Read these off the array that follows.
1) Read off the smallest entry.
2) Read off the entry just left of the largest entry.
3) Read off the entry just right of the smallest entry.
4) Read off the entry just right of 149.
[[136, 125, 119, 130, 135, 125, 124, 121], [122, 134, 126, 149, 122, 134, 135, 126], [125, 140, 126, 120, 124, 140, 141, 126]]
1) 119
2) 126
3) 130
4) 122

120	135	121	124
131	129	134	136
140	115	122	113
130	130	134	137
119	136	121	124
120	135	121	124
127	132	141	145
118	137	123	127
129	130	135	138
129	131	135	138
129	130	136	141
126	133	146	149
114	139	124	127
127	132	141	145
127	131	141	145
The maximum: 149
The bottom-right entry: 145
The 3rd smallest entry: 115
The 3rd entry on the main diagonal is 122
The top-right entry is 124
The 1st entry, reading row by row: 120
The entry directly above the largest entry is 141
The smallest entry in the first column is 114
The bottom-left entry is 127
The 2nd entry in reading order is 135
Find the fifth entry, reading row by row.
131
The 2nd entry from the end, reading row by row: 141
The second entry on the main diagonal is 129
Find the entry directly above the smallest entry.
136
Find the entry directly below the smallest entry.
137
The first entry in the row that holds the smallest entry -> 140

[[117 143 120 106 123 124 115 131 133 116 130 145]
 [121 131 136 120 129 132 127 125 135 132 125 123]
 [123 131 131 120 128 137 127 127 138 131 125 120]
 [122 113 119 126 139 129 127 132 133 131 137 130]
 [128 131 125 123 129 131 127 131 139 130 127 119]
 [126 127 128 127 130 126 128 127 128 130 129 127]
 [126 127 128 127 128 126 128 128 128 130 129 127]
 [132 132 122 124 130 129 127 135 144 130 128 113]
 [127 127 130 127 130 126 128 127 129 130 128 127]
 [122 130 134 121 128 132 128 127 135 131 127 124]
 [126 127 129 127 130 126 128 128 128 130 129 127]
 [124 129 133 123 130 130 126 122 133 130 129 125]
 [123 119 120 127 135 128 127 131 132 131 135 129]]
Counting starts at 1.
What is the entry at row 1, column 3? 120
The entry just left of the largest entry -> 130
The bottom-right entry is 129
What is the top-right entry? 145
What is the entry in row 2 and column 2? 131
The entry directly below 116: 132
The entry at row 1, column 1 -> 117
The bottom-left entry is 123
What is the entry at row 3, column 2? 131
The entry directly below the smallest entry -> 120
The entry at row 2, column 1 -> 121
The entry in row 1 and column 2: 143
The entry at row 3, column 3 -> 131
The entry at row 2, column 3 is 136
What is the entry in row 3 and column 1? 123
What is the entry just right of the smallest entry? 123
What is the minimum? 106

Read these off the matrix that follows. Counting starts at 1.
1) Read off the entry in the bottom-right corner.
2) Read off the top entry of the column that holds the largest entry.
3) Read off the entry in the top-left corner.
4) Read off the largest entry.
5) Read off the bottom-left entry.
6) Read off the entry in row 3 and column 1.
7) Read off the entry directly above the smallest entry.
8) Read off the entry at row 1, column 2.
[[121 133 132 132 142 127 132 132 141 119 124 125 134 128 137]
 [125 121 134 130 120 129 128 119 129 128 136 128 134 124 133]
 [125 145 124 104 156 120 142 129 128 125 121 124 136 145 142]
 [120 122 123 125 125 102 136 115 130 127 128 127 124 126 125]]
1) 125
2) 142
3) 121
4) 156
5) 120
6) 125
7) 120
8) 133

a = 119  138  123  151  146  129  112  147  108  148  140
What is the entry just right of the centre entry?
Answer: 112
What is the entry just left of 108?
Answer: 147

[[117 115 108 107 111 111 137 110 135]
 [139 140 147 147 144 144 118 145 121]
 [126 128 138 131 134 134 106 130 112]
 [142 143 144 147 144 144 123 145 124]]
Counting starts at 1.
The bottom-right entry?
A: 124
The entry just left of 131?
A: 138
The entry just left of 118?
A: 144
The entry in the bottom-left corner?
A: 142
The entry directly above 126?
A: 139
The top-right entry is 135
The entry in the top-left corner -> 117
The entry in row 1 and column 3 -> 108
The entry just right of 143 -> 144
The entry directly below 131 is 147
The smallest entry?
A: 106
The entry just right of the smallest entry: 130
The entry directly below 115 is 140

array([[143, 117, 132, 117, 124, 112, 138, 107, 130],
       [109, 128, 129, 149, 117, 111, 144, 147, 106],
       [111, 156, 101, 102, 110, 129, 139, 126, 129]])
Counting starts at 1.
The minimum?
Answer: 101
The entry at row 1, column 2?
Answer: 117
The top-right entry?
Answer: 130
The entry directly above the centre entry is 124
The top entry of the column that holds the smallest entry?
Answer: 132
The entry just right of the smallest entry: 102
The entry just left of 106?
Answer: 147
The entry just right of 138?
Answer: 107
The entry directly above the smallest entry is 129
The entry in row 2 and column 1?
Answer: 109
The entry in the bottom-left corner -> 111
The bottom entry of the column that holds the largest entry?
Answer: 156
The entry at row 1, column 1?
Answer: 143

data =
[[144 137 134 141 138 136 142 147 141 137 141 139 140 148 141 135]
 [137 139 139 141 135 135 138 141 136 139 146 143 137 133 134 138]
 [142 147 139 138 144 144 135 139 133 140 142 137 138 145 143 135]
 [136 138 137 135 137 149 134 139 139 136 139 134 140 141 144 137]
 [141 137 137 136 140 141 135 137 141 135 138 137 136 137 133 141]
 [136 141 136 142 145 135 139 139 139 136 138 137 137 145 135 141]
 [136 139 138 140 137 137 133 135 140 141 137 138 140 140 135 147]
 [147 138 139 144 142 141 135 133 148 137 145 138 136 142 135 135]
 [140 142 137 136 146 137 138 139 137 137 135 133 136 140 137 139]
 [136 139 139 140 139 144 141 141 151 136 139 136 140 138 134 132]
 [143 135 144 138 142 135 141 134 135 135 138 140 137 138 138 142]]
Indices start at 1.
The entry in row 3 and column 1: 142
The entry in row 1 and column 1 is 144
The bottom entry of the column that holds the largest entry: 135
The entry at row 2, column 1 -> 137
Read off the entry directly above the smallest entry.
Answer: 139
The entry in row 1 and column 2 -> 137
Read off the entry in row 1 and column 3.
Answer: 134
The top-right entry: 135
Read off the bottom-left entry.
Answer: 143
The minimum is 132
Read off the entry just left of the largest entry.
Answer: 141
Read off the maximum.
Answer: 151
The bottom-right entry: 142

Questions about the row below.
1) Give the third entry from the end.
2) Give the entry just left of 111.
3) Give the entry just right of 128.
4) Give the 1st entry from the left.
130,135,128,116,134,111,115,121,150,116,133,133,130
1) 133
2) 134
3) 116
4) 130
